These are the activations of a small neural network, seen along a few directions. Each row is one input.
In each table, some parts of the input vary, and every possible input appears once, in random order.
Descriptions start from the smaller parts, as in this example, which fits no table here: one of 5 places around a ring, together with either a single point or one of 11 places along a line or (one of 3 separate values, together with one of 4 places along a line).
Shared parts are said once, and a part with two or three values counts as separate values.

Table:
row 1: [-24   8 -13 -35  26   4 -44   1  16  -5  -5 -22  -7]
row 2: [ 39   6  11   0  16   4 -19 -12 -16  26  -5  -6  13]
row 3: [-22 -16 -12  19 -30 -18  36   8  15  -5   9   5  12]
row 4: [  2 -10 -10   8  -5 -21 -10  -8  27  16  15 -39  28]
row 5: [ 12  -2  11  20  -9  11  28  -4 -30   1  -9  39  -9]
row 6: [-33 -17 -20   1 -14 -12  23  17  12 -23   3  10   1]
row 7: [ 31  -1   5  18   4  -9  -9 -11  14  23  13 -19  27]
row 8: [-11 -13 -19 -11  12 -16 -25   0  27   1   8 -33  15]
row 9: [ 38  25  30 -28  20  27 -36  -6 -26  10 -14 -10 -16]
row 10: [-49   8 -17 -17   4   7   6  15  -1 -29  -6  17 -27]
row 11: [ 11  20  32  -9  -1  32  12   0 -40 -16 -20  32 -39]
row 12: [  5  -9   2  34 -22  -7  39  -1   2   2  11  27   3]
The inputs of row 2 and row 5 match in every part but one. If row 1 is changed in the same way as row 2 into row 5, which row does it become?
Answer: row 10
What is each input in this table made of?
Answer: one of 2 separate values, together with one of 6 places along a line
Change only the choice among 2 separate values in row 3. List by row number the other rows that result.
Answer: row 4

Table:
row 13: [-10 -16 -19  -7  -4 -22 -15   1  31   5   8 -40  26]
row 14: [-22 -13  -6  -4  -9  -3  15   9  -3 -21  -5  10  -7]
row 15: [ 18   7  10   0  11  11 -13  -3   0   4   7   2 -10]
row 16: [-16 -11 -16  -1  -1  -6  16  12  -5 -13  -1  17  -2]
row 17: [11  7 15  2 -5  4  5 -4 -7 -1  1 -9 -7]
row 18: [ 17   3   3   0   2  -1   2   0 -18   5  -3   1   5]
row 19: [ 12   1  12  -4  -7   3   1  -3 -15  -2  -6  -6   1]
row 20: [  9  22  10 -11  18  16 -20  -4   0   0  -1   6 -10]
row 21: [-19 -14 -12  10   2  -3  13   1   0  -9  -4  20  -6]
row 22: [ 11   5  14  -6   3  10  -9  -2  -6   3   1 -10 -16]
row 23: [-15  -1   0   0 -22   1  18   3  -6  -9  -4  10   3]
row 24: [-13  -8 -16  -3  -2 -23 -15   0  41   6  17 -41  18]
row 25: [18 10 10 12  4  7  3 -5 -2  1  6  2 -1]
row 26: [-11  -1  -6  13 -12  -1  13  -6  -4   1  -2  21   4]
row 27: [  7  14   1 -17  18  12 -18   4 -18   4 -12   1  -4]
row 28: [ -5  -7 -19   5   8 -22 -17  -3  44   8  22 -29  21]
row 29: [-12 -16 -23   4  10 -25 -18 -10  31  17  13 -30  27]
row 30: [ -9   1  -9   4 -13  -2  18   7  -9  -2   0  17   7]
row 31: [  3  -7  10  -2 -14   0  13   3  -9  -2  -6   4   0]
row 32: [-14  -4  -8  12   1   1  14   8  11 -18   6  20  -8]
row 33: [11  2  9 11 -4  1 11  1  5  1  6 14 -3]
row 34: [ -8   7  -2  17 -12   5  16   3   7  -7   6  19   2]
row 35: [ 7 -7  5 10 -3 -2  9 -7 -7  9 -4 15  0]
row 36: [  2  20  14 -17   9  14 -17  -2  -6  -1  -8  -6 -16]
row 37: [  3   0  13   3 -13  -1  15   1   0  -1   1   2  -9]
row 38: [  9  -5   1   2  -5  -4  13   7 -11   5  -3  11   4]
row 39: [  2  12  11 -21   8  14 -19   1 -14  -3 -15  -5  -8]
row 40: [ 15   1   7   8   5   1  -2 -13 -13   9  -4   4   2]
row 41: [ -6 -12 -30  -4   7 -23 -13   3  28  11  11 -32  30]
row 42: [-15   6   2   5 -22   1  19   2   3  -8   3   9  -5]
row 43: [  4  12   6 -10  22  15 -20  -9 -12   9 -13   5  -6]
row 44: [ 11  -2  11 -10   2  10 -12   1 -14   0  -7  -9  -8]
row 45: [-23  -6  -4   2  -9  -2  18   9   6 -19   1   8 -14]
row 46: [ 13  -2   5   1  15   9 -14  -9 -12  13  -5   1  -6]
row 47: [ 16   0   0  -6  11   7 -11   4 -17   8  -4  -2  -3]
The inputs of row 25 and row 18 match in every part but one. If row 20 is changed in the same way as row 25 into row 18, which row does it become?
Answer: row 27
What is each input in this table made of?
Answer: one of 5 places around a ring, together with either a single point or one of 6 places along a line
Change only the place on the ring of 5 in row 42. List by row number the other rows that result.
Answer: row 23, row 26, row 30, row 34
Change only the place on the ring of 5 in row 47. List by row number the other rows that result.
Answer: row 15, row 22, row 44, row 46

Table:
row 48: [  8  13   2  -9   7   6 -15   6   2  -1   5  -7  -1]
row 49: [ -1   9   7   9 -12   3  11  -4   7   4   2  13  -2]
row 50: [ -6  -5 -10 -10  -3   1   5  14 -10  -9  -5   7  -1]
row 51: [-22 -26 -32   7   0 -34 -10   0  44   8  15 -33  34]
row 52: [ 13 -11   2   7   7  -2   2   1 -10   7   1  -4  -2]
row 53: [ -5  10 -10  -5  19   3 -13  -4  -3   2  -4   1   4]
row 54: [ -1   3   9  13 -10   4  11  -7   6  -6   5   7  -8]
row 55: [  1  -2  -1  -4  20   5 -11   3   3  -3  -1   1  -9]
row 56: [  0  17   3  -8  10   5 -12  -3   2   0  -2  -9   3]
row 57: [-6  5 -9 13  0 -3 13 -1 -4 -1  1 15  6]
row 58: [ 2  2  9 12 -7  3 15  4  8 -7  8  4 -7]
row 59: [-2 14  1 10 -9  2 13 -2  1 -2  3  5  4]
row 60: [ 6  8  1  8 -9  3 12  7  2 -4 10  8  2]
row 61: [-10 -11  -3  -7   0   1   7   9  -7 -12  -6   4 -11]
row 62: [-7  0 -5 13 -4  0  9 -4  0  6  2 21  1]
row 63: [-4 -8  0 15 -1 -1 12 -5  3 -5  1 20 -4]
row 64: [  2   8   8  -7   8   7 -14  -8   6  -3   2  -7 -13]
row 65: [-14 -11  -3  -7  -3   1   3   0  -8 -11  -8   8 -10]
row 66: [  0  13   7 -10   6   7 -16  -5   7   6  -1  -1  -4]
row 67: [ 17  -3  15   3  -6   0   0 -11  -4   6  -2  -9  -3]
row 68: [ 2 -1 -9 11 -1 -1 12  8 -2 -3  7 18  4]
row 69: [ 18  -6  -3   2   4  -4   0   4 -12   9   1   1   8]
row 70: [-2 -7 -1 15  2 -1 15  5  3 -6  5 15 -5]
row 71: [-14  -2  -8  -8  -1   0   5   4 -11  -7 -12   5   4]
row 72: [15  3 12  1 -7  0 -2 -9 -4 15 -3 -5  3]
row 73: [-11   2   6 -10 -14   4   2   1  -3  -2  -8   1  -4]
row 74: [ -8   0   7 -10  -9   2   6  10  -3 -13  -2  -7 -15]
row 75: [  4   9   7  -7  10   5 -11   3   6  -4   5 -11 -14]
row 76: [10 -6  2  3  3 -3 -1 -8 -8 17 -5  6  6]
row 77: [ -2   4   2 -14 -11   1   6  12  -5 -10  -2  -2  -3]
row 78: [-14  -6  -5  -9  -5   2   2   1  -7  -2 -11  11  -2]
row 79: [ 20  -4  14   4  -3   1   2  -1  -3   5   2 -14  -2]
row 80: [ -2  -3   0  -4  18   6 -15  -7   3  -3  -4   6  -8]
row 81: [-10  -1   8 -10 -13   3   3   0  -3 -12  -5  -3 -13]
row 82: [ 11 -11   3   7   4  -2  -1 -10 -10   8  -3   1   0]
row 83: [ 13   7   6   3  -4  -1   0  -7  -9  10  -3 -13   9]
row 84: [ 22   2   6   1  -6   1  -2   3  -7   9   4 -10   7]
row 85: [ -4   6  -6  -7  15   5 -16  -6   2   8  -3   7  -4]
row 86: [-20 -17 -23   2  -6 -31  -9   0  49   6  22 -45  29]
row 87: [  9  -4  -2   6   5  -4   0  -5 -12  11  -6  -2  15]
row 88: [  5   4  -9  -7  16   4 -15   7  -1   0   1   4   1]
row 89: [-13   7   1 -10 -10   2   3   4  -8  -8  -8  -7   2]
The inputs of row 72 and row 76 match in every part but one. If row 60 is changed in the same way as row 72 into row 76, which row does it become?
Answer: row 68
What is each input in this table made of?
Answer: one of 2 separate values, together with either a single point or (one of 4 separate values, together with one of 5 places around a ring)
Change only the choice among 2 separate values in row 51. List by row number the other rows that result.
Answer: row 86
Change only the choice among 4 separate values in row 87. List by row number the other rows that result.
Answer: row 53, row 57, row 71
Change only the place on the ring of 5 in row 80. List by row number the other rows that result.
Answer: row 53, row 55, row 85, row 88

Table:
row 90: [ 25   3  23  -3  -5   5  -4  -7 -12   2  -2 -25  -7]
row 91: [ -3  -9  -7  14  11   5  13   6  -9 -12  -1  29  -9]
row 92: [ -2  18  14 -17   7  12 -19  -1  11 -10  -2 -10 -12]
row 93: [ 14   1   2  -7  28   6 -20  -6 -10  10  -4  10 -15]
row 94: [ 26  14  13  11  11   9  -9 -14 -14  26  -3   1   7]
row 95: [ 17   3   4  24 -13   0  23  -6 -10   7   3  28  12]
row 96: [-25  11   1  -1 -16   6  13   6  12 -19   6  10 -18]
row 97: [ -6   3  -3 -27   8  12 -22   2 -18  -2 -16   2  -6]
row 98: [-26   0 -10 -11  -5   1  16  11 -16 -17 -16  18  -5]
row 99: [  9 -10  15   8 -29  -2  30  10  -6  -3   2   4  -6]
row 100: [-28 -29 -29  15  -9 -32   4  -4  40   4  15 -21  29]
row 101: [ -1  -6 -23  -6  13 -22 -26   4  32  14  18 -44  29]
The inputs of row 91 and row 93 match in every part but one. If row 95 is changed in the same way as row 91 into row 93, which row does it become?
Answer: row 94
What is each input in this table made of?
Answer: one of 2 separate values, together with either a single point or one of 5 places around a ring
Change only the choice among 2 separate values in row 101. List by row number the other rows that result.
Answer: row 100
